These are the activations of a small neural network, seen along a few directions. Each row is one input.
In each table, some parts of the input vary, and every possible input appears once, in random order.
Descriptions start from the smaller parts, as in this example, which fits no table here: one of 2 separate values, together with either a single point or one of 9 places along a line or (one of 4 places along a line, together with one of 5 places around a ring).
Shared parts are said once, and a part with two or three values counts as separate values.
In the rows, 128 means zero.

Other details of the inputs shift rows strongly along two fixed directions, in all tables alike. That doesn't count.

Table:
row 1: [149 132 163 132 146  87 115 128 116 138 211 177 109  90]
row 2: [184 117 107 186 125 155 190  92 119 177  81  95 127 118]
row 3: [117 103 121 123 165 128 108 209  94  81 136 137 163 114]
row 4: [159  92 172 133  86  96 171  74 199 191 158 105 134 168]
row 5: [110 129 108 151 137 193 184 123  68 112  61  79 100 117]
row 6: [111 179 156  94 101  97 101 153 168 127 152 157 126 116]
row 7: [137 161 141 169 184 152 100 161  78 105 128 149 117 107]
row 8: [ 86 134  96 105 220 162 110 150  68  96  75 138 125 138]
row 9: [135 117 113 119 104 112 183  57 211 211 138 116 145 132]
row 10: [114 185 127  64 115  94 125 101 112 130 144 179  95 155]
row 11: [138 163 128 130 155 176  75 196  68  84  93 131 138 157]
row 12: [160 172 114  78  92  93 127 101 150 156 165 154 123 142]
row 13: [115  82 144 170  35 111 161  61 184 164 173  87 106 102]
row 14: [127 155 113 142 205 156 127 137  29  94  82 152  98 113]
row 15: [140 153  93 116 165 168 121 159  79  81 141 113 114  83]
row 16: [133 130 110 118  72  93 202  77 199 189 133 114 164 120]
row 17: [153  74 112 178  94 170  96 150  89 106  64  90 136 168]
row 18: [156  76 137 164  87 154 156 178 127 153  52  62 149 141]
row 19: [111 151 125 155 168 191 104 192  72  69 124 103 115 100]
row 20: [112 116 141 105  83  83  68 134 155 105 158 153 124 107]
row 21: [117 135 151 100 138 114 103 161 111  91 229 152 103  75]
row 22: [115 103 133 176 129 172 161 120 169 178  77  86 154 154]
row 23: [126 163 163 111 132 104 118  95 181 142 168 142 124 159]
row 24: [112 105 147 101 157 102 107 141 159 141 194 160 138 119]
row 25: [156 120 131 116 142 139  83 198  73  96 133 137 130 152]
row 26: [ 85 112 121 107 128  81  69 146 137  73 189 176 147 100]
row 27: [ 86 170 139 105 130  91 115 149 160 119 178 162 152 112]
row 28: [125 125 110 140  98 157 186 130 116 149   7  83 121 153]
row 29: [167 117  95 145  96 162 167 148 133 151  28  67 149 135]
row 30: [167 138 104 112 176 150 121 122 117 112 104 112 140 155]
row 31: [ 93  94 127 116 137  95  70 109 167 115 191 169 128 116]
row 32: [102 112 100 149 121 157 206 117 108 144  26  89 152 148]
row 33: [131 115 145 156 125  88  84  95 121 119 189 169 105  92]
row 34: [127 140 142 109  99 102 200  28 186 187 111 124 106 181]
row 35: [125 109 151 106 129  93  65  90 156  94 188 162 124 142]
Each input here is: one of 5 places along a line, together with either one of 2 separate values or one of 5 places around a ring.
Question: The inputs of row 24 and row 8 match in every part but the place on the line of 5. If row 3 is changed in the same way as row 24 into row 8, which row does it become?
Answer: row 32
Question: Which other rows does row 33 become when the choice among 2 separate values takes its other values? List them by row number.
Answer: row 13
Question: Which other rows does row 19 become when the choice among 2 separate values takes its other values? List them by row number.
Answer: row 7

Table:
row 36: [111 156 146  79 151 105  59 186  93  67 198 180 119 102]
row 37: [141 150 141 142  88 127 228  41 170 220  41  95 115 172]
row 38: [139 109 124 174 137 168 116 166  96 108 112  92 127 114]
row 39: [133  87 141 169  38 104 194  79 208 201 132  96 147 111]
row 40: [128  58 129 190  84 138 175  93 172 183  79  72 147 152]
row 41: [ 98 111 150 113 109  79 119  92 187 144 188 160 126 126]
row 42: [156 110 122 172 136 169 115 164 102 108 112 101 139 108]
row 43: [112 154 141 109 165 123  63 170 103  70 203 167 109  93]
row 44: [110  99 118 158 138 150 114 175 101 100 108 107 137 105]
row 45: [157  87 115 183 161 181 107 153  96 111  79  86 146 142]
row 46: [112 196 105  65 211 126 126 125  62  97 175 187  79  74]
row 47: [128 121 104 144 107 153 114 134  73  80  92 109 108 117]
row 48: [138 125 156 100  73  53 126  81 200 178 200 158 128 135]
row 49: [133 152  93 103 165 178 132 156 104 115  19 105 135 169]
row 50: [100 221 110  28 170 111  83 173 109  78 142 185 108 108]
row 51: [ 93 120 164  99  88  58 127  62 211 165 215 170 126 125]
row 52: [120 205 115  75 226 109 114 122  72  84 154 194 106 130]
row 53: [153 101 117 186 140 185 120 172  88 107  86  78 142 114]
row 54: [122 130 164  89  99  72 107  98 173 147 202 170 121 143]
row 55: [146  89 143 176  89 129 157  78 177 184 128  90 127 151]
row 56: [171  74 141 194  64 138 185  62 197 209 105  75 145 154]
row 57: [121 170  87 135 147 184 163 156  71 128  29 109 142 154]
row 58: [139  95 131 141 143 148 103 164 104 107 103 119 135 156]
row 59: [115 149 165 111  96  90 117  99 171 140 224 155 112 102]
row 60: [139 144 151  95  77  67 118 123 171 146 208 167 126 101]
row 61: [104 193 101  39 174 119 105 172 109  72 150 157 139 117]
row 62: [100 208 128  58 103  61 157  48 187 190 173 195 120 157]
row 63: [115  80 118 181 134 181 135 177  96 102  70  83 144 119]
row 64: [104 127 123  98 182  99  51 160 113  73 179 179 138 103]
row 65: [145  84 125 183 162 189 113 153  97 106  81  88 135 153]
row 66: [145  96 119 166 124 168 122 193  80 108  77  85 137 130]
row 67: [154  97 116 164 124 167 122 191  83 109  75  86 148 125]
row 68: [108  95 127 159 134 164 124 166 101 100 100 103 144 114]
row 69: [142  89 154 171  87 137 162  70 179 182 128  92 132 157]
row 70: [115 219 116  79 206 113 127 140  64  81 161 186 100 103]
row 71: [147 122  87 144 206 197 179 107  55 136  44 102 107 136]
row 72: [115 124 122 101 182 106  52 163 114  71 175 183 142 104]
row 73: [102 135 151 105  67  51 137  86 206 166 222 160 127  85]
row 74: [111 175 126  42 107  69 161  67 209 165 176 153 138 154]
row 75: [102 233 132  54 189 105 100 149  79  85 143 197  92  99]
row 76: [146  84 152 174  29 127 203 100 182 202 104  70 133 147]
row 77: [148  85 151 153  47  94 176  72 200 211 129  98 131 163]
row 78: [141  89  97 167 127 175 115 121  70  89  45  89 120 157]
row 79: [168  82 115 162 144 167 109 174  93 110  66 100 155 152]
Question: Describe the family of inputs behind these rows.
Answer: one of 2 separate values, together with either a single point or one of 6 places along a line or (one of 3 separate values, together with one of 5 places along a line)
Question: The inputs of row 61 and row 74 match in every part but the choice among 2 separate values. If row 75 is changed in the same way as row 61 into row 74, which row does it become?
Answer: row 37
Question: The inputs of row 58 and row 76 match in every part but the choice among 2 separate values. If row 64 is changed in the same way as row 58 into row 76, which row does it become?
Answer: row 73
Question: Start at row 59 and move only the place on the line of 5, one step at a time. The first step leads to row 43. Which rows follow, in order?
Answer: row 38, row 53, row 42
Question: Which other rows does row 44 become when the choice among 3 separate values takes its other values? List them by row number.
Answer: row 38, row 66
Question: Which other rows does row 63 become when the choice among 2 separate values takes its other values? List them by row number.
Answer: row 41

Table:
row 80: [131 123 106 153 160 190 125 156  70  92  46  91 131 144]
row 81: [125 170 134  76 131  91 110 125 131 125 185 174 110 115]
row 82: [105 162 129  84 152  90 114 125 142 124 177 171 125 110]
row 83: [115 154 101  98 214 162  73 195  67  51 116 149 133 117]
row 84: [128 116 112 161 140 168 150 138  89 126  51  95 129 144]
row 85: [125 118 132 142  91 115 196  81 180 191 112 109 142 135]
row 86: [122 132 139 106 111  86  67 144 153 107 192 169 143 119]
row 87: [120 145 159 133 126 100  89 140 140 113 226 161 112  82]
row 88: [100 168 137  88 140  87 112 113 128 114 174 184 110 111]
row 89: [161  98 115 170 196 178 113 133  75 110  77 110 131 161]
row 90: [133 169 136  85 113  95 126 107 147 135 174 153 114 121]
row 91: [110 163 135  93 117  98 126  96 149 130 164 159 106 126]
row 92: [129 112 112 158 137 175 148 136  92 126  54  94 128 150]
row 93: [116 103 111 118 180 138  42 200  71  35 148 147 140 116]
row 94: [138  81 136 157 145 170  88 203 103  96  69  94 158 161]
row 95: [141  73 140 166  61 110 148  87 184 174 137 102 129 114]
row 96: [151 119 111 156 136 167 155 153  87 133  57  90 135 140]
row 97: [153 126 131 143  69 130 193  85 167 187 101  91 124 148]
row 98: [125 172 135  85 136  87 117 128 125 120 176 177 115 108]
row 99: [126 133 130 122 102 121 168  88 175 168 127 110 135 136]
row 100: [128 110 127 144  90 132 191  86 176 192 102  96 141 145]
row 101: [134  69 151 177  70 126 169  96 162 168 150  90 128 114]
Question: Describe the family of inputs behind these rows.
Answer: either a single point or one of 6 places along a line or (one of 3 separate values, together with one of 5 places along a line)
Question: Start at row 87 and move only the place on the line of 6, one step at a time. The first step leads to row 101. Which rows follow, in order?
Answer: row 95, row 93, row 86, row 94

Table:
row 102: [142 113 149 141  49 101 173  86 195 190 142 104 131 135]
row 103: [125 103 147 141  59 103 169  88 202 189 129 107 143 146]
row 104: [137 119 114 164 171 179 108 169  58  83  92 109 121 119]
row 105: [133 111 145 157  89 111 189  57 181 194 148 111 121 125]
row 106: [131 150  95 130 153 176 184 126  96 141  23  94 135 157]
row 107: [128  92 103 141 175 173  80 195  82  72  71 109 157 148]
row 108: [139 161  86 120 203 200 134 176  36  85  14 107 129 157]
row 109: [127 118 131 132 106 126 135 139 145 136 135 115 138 121]
row 110: [126 113 142 160  78 119 184  71 170 182 140 106 118 118]
row 111: [114 176 140  72 191  81  53 134 102  78 241 216  98  90]
row 112: [117 161 145  86 124  75  91 122 137 110 221 187 106  94]
row 113: [133 108 134 125 109 116 111 123 154 132 127 126 143 152]
row 114: [135  97 116 167 131 165 139 151  98 118  84  92 134 119]
row 115: [105 170 146  55 153  68  43 156 135  81 225 210 119 112]
Question: The inputs of row 109 and row 102 match in every part but one. If row 103 is changed in the same way as row 109 into row 102, which row does it become?
Answer: row 115
Question: Describe the family of inputs behind these rows.
Answer: one of 2 separate values, together with either a single point or one of 6 places along a line
Question: Which other rows does row 108 become when the choice among 2 separate values takes its other values? List them by row number.
Answer: row 106
